A small network was shown many inputs. Here are its activations along a few directions, one row for each input.
In each table, some parts of the input vary, and every possible input appears once, in random order.
Descriptions start from the smaller parts, as in this example, which fits no table here: ring(5) and (point or line(9) or (values(2) and line(6))).
Shared parts are said once, and a part with two or three values counts as separate values.

Other details of the inputs shift rows strongly along three fixed directions, in all tables alike. That doesn't count.

Rows:
x1: [ -6   0  16 -11 -11  -2  31  -9  -6   5   9  -2  -1]
x2: [-19  -4  -2   4  16  -6   6   8   1   1  -9  16  -3]
x3: [  3  -7   2  -8 -10   9  20  -9  -2   5   9 -19   9]
x4: [-8 -2 -5 -4 16 -8  0 12  3  7 -6 10 -3]
x5: [ -4   2 -11   1  14  -4  -3  11   3   7  -5   8  -2]
x6: [ 28  24 -14  24 -11  22  -8 -12   0  15 -12 -17   4]
x7: [  7  -3   7  -9  -7  -1  23 -13  -3   4  17 -12  10]
x8: [  8  -3   7   3 -10   7 -48   3  -6 -30   4   0  -3]
x9: [ -5 -11  -5  -5  20  -9   3  15   1   4  -2  12   0]
x10: [ -7   4  -5   5  13  -1   1   8  -1   4 -10  13  -5]
x11: [  1 -13  34 -19 -27   1 -17 -10 -19 -35  24 -23  -1]
x12: [-11  -4 -10   1  13  -6   1  14   5   4  -5   7  -2]
x13: [-3  4 -6  8  5 -5  2  9  5  2 -9 20 -5]
x14: [  2  -8  13  -3  -9   3 -44   5  -6 -31   4   2  -3]
x15: [-14  -4  15  -7  -9  -1  30 -14  -4   3   7 -10   5]
x16: [-11 -17  10  -8  -4   4 -39  15 -13 -37   3  -3 -10]
x17: [  4  -4 -13   3  17  -2  -2  12   1   6  -3   7   2]
x18: [ -7  -2  16  -9 -16  -6  30  -9  -1   2   9   0   1]
x19: [ -3   3  -5   2  11 -10  -3   5  10   5  -6  15   3]
x20: [ -9  -8  -5  -2  13  -9   0   2   8   6 -10  12 -10]
x21: [  9  10   2   0 -15   1  15 -19   4   7   9 -13  11]
x22: [-3  2 -4 -2 15 -6 -2  8  6  6 -5 14  0]
x23: [ 29  16 -22  21 -12  16 -11 -20   9  14 -10 -20  -2]
x24: [ 0  6 -9  2 13 -3 -5  6  6  6 -5 12  0]
x25: [-11  -2  17 -14 -10  -4  34  -8  -7   2  12   1  -2]
x26: [ 31  20 -23  26 -13  21 -14  -8   7  15 -10 -28   8]
Description of these inputs: values(2) and (point or (values(3) and line(4))).
Q: The inputs of x23 and x20 match in every part but the values(2) part. If x13 is changed in the same way as x23 into x20, which row does it become?
A: x18
Q: Change only the values(2) part in x21. List by row number the other rows that result.
A: x19
Q: Change only the line(4) part in x18. List by row number the other rows that result.
A: x1, x6, x15

Rows:
x27: [ 13   6  -8   8 -13  16  -1 -13  -2   5  -3 -28   0]
x28: [-11 -10  14 -10 -10  -5  16 -11  -2  -5   6   2  -2]
x29: [ 13  15 -31  14  13   8  29  -2  14  38 -12  -5   9]
x30: [ -2  -8   1  -4  -8   5  10  -9  -3  -1   4 -15   1]
x31: [ -3  -4  -3   2   8   5 -19  14  -5 -11  -2   3   2]
x32: [ -7  -1  -3   1   4   0 -19  14  -4  -6  -8  -2  -9]
x33: [  2  -9   4 -13  -4  -3   7 -10   0   0  11 -11   2]
x34: [ 10  13   1  10 -19  11   1 -17  -2   5  -6 -19  -6]
x35: [  9   8  -2   4  -8  15   4  -7  -7   3   5 -22   7]
x36: [ -8  -3  -1   1   9   0 -17  14  -6 -11  -5   0  -4]
x37: [ -8 -14   7 -12  -5  -4  13  -5   0  -3  13  -8   4]
x38: [ -7  -1  -1   3   7  -1 -18  14  -7  -7  -7  -1  -6]
x39: [ -1  -7  -3   1   8   5 -20  14  -5 -10   0   4   4]
x40: [  4   4   4  -1   6  -5 -23   6  -1 -10   2  15   0]
x41: [ -5  -2   1   6   0   1 -17   3   0 -12 -11  10 -10]
x42: [  1   6 -19  12  31  -5   9  15  15  23 -14  35   8]
x43: [  1  -6  -5   1   4   0 -22  11   2  -9  -2   3   0]
x44: [ 19  23  -1  17 -20  14  -3 -15  -4   7  -5 -21   1]
x45: [ 35  23 -19  26 -22  28 -16 -17   0  12  -6 -42   3]
x46: [ 15 -12   4  -9  -7  10  22   6 -17   1  10  -7  -7]
x47: [  4   3   4   1   4  -7 -22   5   1 -10  -1  14  -1]
x48: [ -1  -1  -2   9  -1   1 -21   4   2 -10  -6   9  -5]
x49: [ 21  21 -34  20   9  13  24  -4  15  43 -15 -10   9]
x50: [ -2   9   2  10   0   1 -20   7  -3  -8 -11   6  -9]
x51: [ -8  -2   0   2   7   0 -18  14  -6  -9  -6   0  -6]
x52: [ -1  -9  10 -15   0  -2  12  -2  -4  -2  16  -6  10]
x53: [ -1  -4 -18  -6  24 -12  37   0  16  33   3  11  10]
x54: [  4   1   0   6   1  -2 -23   3   5  -9  -4  10  -5]
x55: [ -7   2   2   6   0   0 -18   4  -1  -8 -14   7 -16]
x56: [ -6  -7   7  -8  -5   0  14  -2  -6  -4  10 -11   7]
x57: [ 16  10 -10  12 -14  17  -3 -12  -1   5   0 -30   2]
x58: [ -1   4   1   9   0   1 -18   7  -2 -12  -7  10  -3]
x59: [  7  -3   6 -12  -1   0   7  -5  -4   1  16  -9  11]
x60: [-11  -6  17 -10  -8  -7  18  -6  -4  -6  10   4   5]
x61: [-17 -10  22 -17  -5 -13  23  -4  -3  -7  13  10   4]
x62: [ -8   7   6   5   3   0 -17  10  -7  -8  -8   9  -8]
x63: [ -4 -12   7 -13  -3  -6  12  -6   1  -2  14  -9   4]
x64: [ 13  19   0  11 -22  11   0 -13  -2   6  -4 -18  -2]
x65: [-13  -3  -2 -10  24 -21  50   3  14  28   2  29  10]
x66: [ -1   1   3   6   3   3 -19   8  -3 -11  -3  14   0]
x67: [ -8  -5  -4   3   5   1 -19  11  -2  -8  -7  -2 -11]
x68: [-16  -9  17 -15  -9 -10  20  -5  -2  -6  10   7   1]
x69: [ -6  -2  14 -17  -7 -14  14  -8   2  -2  13   6   1]
x70: [  4  -4  -2  -5  10  -6 -23  10  -1  -9   3   4   1]
x71: [-14  -7  14  -8 -10  -5  18  -8  -2  -6   8   1  -2]
x72: [  5  -3  -1  -5  11  -3 -24  11  -2  -9   5   5   3]
x73: [ -7   1   0   8   0   0 -17   5   0 -11  -9   9  -9]
x74: [  2  -6   5 -12  -6  -3   9  -5   2   0  12 -10   6]
x75: [ 15  18  -3  16 -21  13  -2 -17  -1   7  -4 -21  -3]
x76: [ -6   6   3   7   2  -1 -17   8  -4 -11  -9   9  -7]
x77: [  6  11   2   8 -17   8   4 -14  -1   1   0 -14  -3]
x78: [  0  -8   9 -12  -2  -5  11  -3  -2  -2  14  -8   9]
x79: [  6  13   3   5 -18   7   6 -12  -1   1   0 -12  -1]
x80: [  4   7 -23   8  21   4  37   2   8  35  -6   3  14]
x81: [  4  -1  -3   3 -11   9   5  -9  -3   0   4 -20   2]
x82: [  2  -6   8 -13  -2  -6  10  -5  -3   0  15  -8   9]
x83: [ 10  -2  -2  -7  -6   0   2 -11   2   3  12 -15   5]
x84: [ -4  -8   2  -5  -8   3  11  -6  -2  -2   8 -14   3]
x85: [ -4   4   0   7  -2   0 -18   7   0 -11 -10  10  -8]
x86: [ -5  -4  14 -13  -7 -11  13 -11   1  -3  13   3   0]
x87: [ 31  24 -13  20 -17  27 -11 -13  -6  11  -3 -36   8]
x88: [-1 -8  7 -9 -5 -1 12 -3 -3 -2 12 -9 10]
x89: [ -1 -14  19 -17  -7  -2  32   7 -17  -4  11  13 -14]
x90: [  3  -5   5 -14  -5  -5   8  -6   0   1  14  -8   6]
x91: [ 13  -1  -3  -6  -7   2   0 -14   1   4   8 -17   4]
x92: [ -1  -3 -23   6  37  -4   9  21  13  23 -11  26  10]
x93: [ -4  -3   2   4   1  -3 -19   5   3 -12  -4  13  -5]
x94: [ -8   6 -22  13  28  -6  12  10  14  23 -24  27  -7]
x95: [  2   4   4   4 -15   6   9 -15  -2   0  -2 -10  -3]
x96: [ -6   0   2   4  -1  -2 -16   9   1 -12  -7  13  -6]
x97: [ -4 -12  -5   1   6   2 -20   8  -1 -10  -6   2  -4]
x98: [  3  -4 -29  11  32  -3   4  13  17  25 -18  20   3]
x99: [-11 -11  18 -16  -5 -11  17 -10   1  -5   9   5  -2]
x100: [  0   8   9   1 -12   6  11  -9  -6  -2   5  -6   4]
x101: [ 10  11 -28  14  17   5  33  -1  11  36  -9  -2  14]
x102: [  1 -10  -3  -2   8  -2 -22   7   3  -9  -3   2  -4]
x103: [ -4   5   2   9   1   0 -17   8  -3 -12  -9   9  -4]
x104: [-16  -5  19 -12  -6  -5  22  -3  -7  -7  11   6   3]
x105: [-11 -13   8 -15  -6  -4  16  -2  -3  -4  12  -6   5]
x106: [-21 -14  27 -25   2 -17  26  -1  -4  -8  18  15   4]
x107: [  4   4   2   1   0  -6 -23   5   4  -9  -2  14  -4]
x108: [  7   6   2   2   4  -6 -24   4   1  -9  -1  12  -1]
x109: [  3   2   3   2   0  -5 -21   6   5 -10  -3  13  -4]
x110: [ -1  -1   1  -4 -10   4   9  -5  -4  -1   5 -16   3]
x111: [-10   3   5   3  -1  -4 -15   9  -1  -9 -10  11 -13]
x112: [-13  -7  18 -15  -9 -10  19  -6   0  -5  11   7   2]
x113: [ -5  -6   4   2   2  -4 -17   3   2 -11  -7  14  -7]
x114: [-10  -2 -25   8  33  -6  10  17  11  27 -22  17  -7]
x115: [ -2 -10  -7   4   5   2 -22   9   0 -10  -3   1  -2]
x116: [  1  -6  -5   5   6   3 -21  12  -3 -10  -3   1   3]
x117: [ 28  16 -15  19 -19  24 -10 -18  -1  10  -8 -37   0]
x118: [ -4  -6  -5   2   4   2 -19  13  -1 -11  -5   2  -3]
x119: [ -1  -1  10 -11  -8 -10  10 -13   2  -1  13   1   0]
x120: [-14  -8 -25   5  35  -8  14  17  12  22 -19  23  -3]
x121: [ 13  16  -2  14 -20  13   0 -16   0   5  -3 -19  -4]
x122: [-17 -10  25 -25   2 -18  23  -3  -4  -6  19  15   4]
x123: [ -5   8   5   7   2   3 -18   9  -5  -9  -8   9  -8]
x124: [  4   1   8  -9  -9  -6   7 -16   2   1   8  -2  -1]
x125: [ -2  -4  13 -12  -8  -8  11 -14   0  -2   9   1  -1]
x126: [ -6   0   0   2   8   4 -19  14  -7  -8  -5   0  -5]
x127: [  7  20 -19  14  15   5  35  -4  10  36 -10   9  10]
x128: [  5  -3  -5  -5   6  -5 -25   9   3  -8   2   3  -1]
Q: What is each input in this table made of?
A: values(2) and (point or (line(5) and line(10)))
Q: The inputs of x70 and x108 match in every part but the values(2) part. If x33 is changed in the same way as x70 into x108, which row does it become?
A: x125
Q: The inputs of x124 and x91 match in every part but the values(2) part. If x60 is changed in the same way as x124 into x91, which row does it become?
A: x116
Q: The inputs of x128 and x69 match in every part but the values(2) part. If x67 is changed in the same way as x128 into x69, which row does it become?
A: x121
Q: Change only the line(5) part in x35. List by row number the other rows that result.
A: x27, x29, x36, x57
Q: Change only the line(5) part in x63. List by row number the other rows that result.
A: x52, x74, x78, x102
Q: Change only the values(2) part in x126. List by row number the other rows that result.
A: x123
Q: Change only the values(2) part in x89. List by row number the other rows that result.
A: x46

Rows:
x129: [  0  -4 -15   1  12  -3 -10  12   2  -2  -5   6   6]
x130: [  0  -4 -15   1  13  -3 -10  12   3  -1  -4   6   6]
x131: [ 10   0  -5  -6  -1   6   8 -10  -2   4   8 -15  10]
x132: [ 10  -1  -2  -5  -1   6   8  -9   1   6  10 -15   7]
x133: [-47 -23  38 -36   4 -32  42  13 -15 -12  18  18  -2]
x134: [  1  -4 -13  -1  18  -1 -11   8   0   0  -5   6   4]
x135: [ -7  -2  -2  11   9   5  -7   3   1  -3 -15  11  -3]
x136: [ 22  -2   4  -5 -10   1  12 -13   2   7  -1  -3  -1]
x137: [  5  -5 -10   7   9  -1 -16  12   7   3  -1   4   1]
x138: [  9  -3  -3  -1  -6   4   8  -5   3   7  11 -15   8]
x139: [-5  2 -2 12  7  1 -3  9  6 -4 -9 16  1]
x140: [ -9   2  -7  -1  15   2  -3  14   1   8 -15   7 -14]
x141: [  1   8   3   4  -7  -2  10 -19   5   6  -2 -11   1]
x142: [  1   7  -1  -2 -13   9  13  -2   0   9  -2 -17  -5]
x143: [-1  3 -5 10  5 -1  0  9  0 -4 -4 23 -5]
x144: [  8   0  -7  -4  -6   4   9  -5   1   3   9 -15  12]
x145: [  2   7   3   4 -12   4  13  -2  -6   8  -3 -14   4]
x146: [ -9   3  -8   6   9 -11  -9   1   2  -1 -11   8 -18]
x147: [ -4   6   0   6  15  -5  -4  13  -6   4 -10  13  -1]
x148: [ -9   6  -1   4   7  -8 -11   5  13   1  -9  16   2]
x149: [ -8  -3  -4  12   4   4  -5   8   5  -3 -14  11  -1]
x150: [  6  13   3  -2 -17   0   7 -13   5   8   7   1   6]
x151: [  9  -1  -4  -3  -6   5   9  -5   3   5  10 -15  10]
x152: [  9  14   4   2 -10   4  14  -2  -3   4   9  -6   1]
x153: [  3  -3 -14   2  12   1 -12  13   6  -1  -2   4   4]
x154: [ -1   1  -2   4 -11  13  13 -14  -4   7  -3  -9  -6]
x155: [ -6   2  -3   5  15  -2  -4  13  -4   7 -16   9  -4]
x156: [-38 -35  33 -41  10 -24  30   4  -8 -13  26   9  -3]
x157: [ 10   8   3   6  -9   7  15 -13  -6   2   6   1   1]
x158: [  9   0  -6  -5  -2   5   8 -11  -4   4   6 -15  11]
x159: [ -8   6   2   2  12  -7 -12   1  10   1 -10  17   0]
x160: [  1   9  -5   5 -14  -4  12 -14   3   4   1 -13  -9]
x161: [  4  -7  -9   7   9  -4 -14  11   6   4  -2   5   1]
x162: [  0   3  32 -10 -34   4 -60  -8 -18 -47  11  -7 -12]
x163: [ 20  -3   2  -4 -16   0  11  -9   4   3   1  -2  -1]
x164: [ -4   2   0  11  12   2  -6   4   2  -3 -10  16  -1]
x165: [ 0  9 -2  3 16 -2 -1 13 -2  4 -3 18 -6]
x166: [ -5  -2  27   1 -34   2 -58  -5 -12 -52   3 -21 -14]
x167: [ 10  -3   0  -1  -2   4   7  -9   1  10  10 -14   6]
x168: [-10  -4 -10   9   2   6  -5   8   2   0 -13  12 -10]
x169: [ 10   0  -4  -6  -1   7   8  -9   0   5   9 -15   8]
x170: [ 11  -4   1  -1  -3   2   7 -11   0  11   9 -14   5]
Q: The inputs of x160 and x146 match in every part but one. If x163 is changed in the same way as x160 into x146, which row does it become?
A: x136
Q: The inputs of x169 and x153 match in every part but one. If x141 is changed in the same way as x169 into x153, which row does it become?
A: x166
Q: What is each input in this table made of?
A: values(2) and (point or line(8) or (values(3) and line(4)))
Q: Change only the values(2) part in x150. List by row number the other rows that result.
A: x162
Q: Change only the line(4) part in x143. List by row number the other rows that result.
A: x139, x149, x168
Q: Change only the values(3) part in x162. List by row number the other rows that result.
A: x157, x165
Q: Change only the values(2) part in x129. List by row number the other rows that result.
A: x158
